Each row below is a small network's average activation on inputs in which a field has the value named, seen along a few directions.
Values that are neighbours, or in one group, have similar rows; names and order tell nothing.
In the rows, zero is written as 500.
Strong random noise was added to every row along 4 fixed directions; ignore it. To show where, here is one row again and again, with new noise each time:
[377 380 541 454 583 429 489 524 372 492 665 554 567 602 416 434]
[556 611 541 383 552 510 575 556 586 454 558 437 487 594 637 409]
[289 511 823 412 628 779 568 824 210 498 486 382 502 558 492 473]
[461 433 523 464 558 396 506 500 433 486 585 554 529 583 448 455]
[488 489 552 413 548 623 519 596 368 494 465 318 587 523 500 474]
[393 403 534 444 582 425 497 519 406 485 675 554 558 609 444 423]


Field PEVUL:
lumok: [758 690 406 507 367 658 500 509 786 440 350 354 415 403 719 512]
davoz: [279 512 574 398 440 569 536 572 526 480 774 632 446 548 473 426]
sul: [546 456 618 726 435 648 462 590 359 481 142 366 470 297 371 753]
zal: [654 500 370 678 495 336 505 400 764 436 521 554 462 586 593 519]
fazub: [751 525 388 576 448 536 496 328 521 487 271 438 529 531 532 529]
bebu: [575 587 271 420 506 494 447 439 469 609 473 424 601 517 535 416]
mib: [792 687 516 478 399 461 603 398 510 530  22 510 356 349 498 670]
laz: [404 662 622 387 543 596 603 607 463 589 502 431 410 491 571 467]
gil: [457 590 777 461 565 561 611 556 501 468 516 632 279 559 546 521]
taror: [486 613 536 508 482 453 543 620 572 452 535 697 425 566 583 374]
bazen: [599 569 173 417 407 484 433 443 749 605 594 394 625 410 680 374]
degi: [628 620 372 541 408 389 445 555 534 590 240 470 471 405 568 512]
pabi: [476 669 590 441 431 530 556 675 648 431 556 638 419 477 717 456]
gef: [520 448 349 496 541 536 481 346 704 473 708 341 501 460 497 531]
rupot: [524 579 680 557 551 680 562 475 566 499 368 346 418 451 525 656]
tunu: [427 606 665 527 494 344 582 574 515 565 384 854 237 424 473 569]
kaz: [349 401 566 515 463 594 467 451 454 468 670 566 523 445 453 548]
zevak: [669 721 587 485 493 730 553 684 651 365 340 310 477 521 793 457]
fenit: [635 609 602 459 458 541 549 596 427 513 193 332 493 450 522 544]
tedi: [566 406 353 480 561 678 445 356 566 455 552  91 719 514 527 475]
Each value of PEVUL is a pair of two hidden parts, and every pair occurs once (4 first parts, 5 second parts).
gil and lumok share the first part; gil and laz share the second. Which value has the first part of laz and the second part of lumok? -> bazen
fenit and taror share the first part; fenit and fazub share the second. Which value has the first part of fazub and the second part of taror? -> zevak
zal and gef share the first part; zal and degi share the second. Which value has the first part of degi and the second part of gef? -> tunu
sul and rupot share the first part; sul and pabi share the second. Which value has the first part of pabi and the second part of rupot? -> mib

Field LEKU:
nura: [640 617 167 263 500 377 514 389 826 410 727 153 769 615 749 327]
kig: [376 491 677 458 493 410 496 466 363 543 504 918 448 489 340 519]
pumi: [655 626 589 495 641 562 553 421 568 465 353 286 440 564 580 546]
vavu: [684 480 551 567 440 315 542 451 448 378 372 637 363 614 556 469]
nad: [384 513 375 544 568 351 407 563 467 551 657 692 543 573 518 380]
tem: [368 267 546 557 550 773 489 508 316 562 529 218 582 422 296 608]
tozot: [537 737 690 595 479 663 632 747 814 348 471 578 282 488 692 532]
dibol: [347 456 370 460 502 275 459 424 510 598 755 769 490 554 455 393]
zizu: [323 516 783 357 503 640 557 728 255 597 437 510 437 434 487 514]
bulo: [509 254 304 715 408 351 369 246 572 509 595 658 532 437 337 583]
LEKU is arranged as a line.
A walk along LEKU starts at kig and steps to its neighbour zizu. Put nura, pumi, tem, dibol in the order it reaches them. -> dibol, nura, pumi, tem
Name the neighbours of tozot, in listed order. -> bulo

Field GUSET:
kop: [493 506 579 524 606 420 513 515 350 506 426 629 515 612 486 520]
mun: [503 509 516 473 469 511 551 597 301 670 203 367 535 529 438 517]
ret: [365 193 582 617 602 393 401 354 378 394 659 603 547 574 231 621]
zonu: [689 541 400 675 372 421 523 405 841 440 417 475 357 365 577 606]
bez: [468 356 364 540 351 514 367 537 331 557 440 477 589 372 397 481]
foz: [335 367 576 620 459 570 458 514 394 547 533 597 433 402 397 605]
nemu: [695 771 561 341 491 314 628 499 680 543 374 647 303 495 631 447]
mibu: [161 526 563 408 552 385 543 658 511 550 833 748 550 629 502 341]
dito: [539 733 505 414 453 493 611 569 823 455 706 708 252 503 730 390]
fivu: [573 347 211 449 597 364 392  82 679 409 889 405 729 648 529 404]
pina: [546 442 458 560 606 279 455 373 536 380 665 691 539 655 454 406]
GUSET is arranged as a line.
A walk along GUSET starts at ret and steps to its neighbour fivu. Put zonu, bez, foz, dito in the order it reaches them. -> bez, dito, foz, zonu
Name the neighbours of kop, in listed order. -> mun, pina
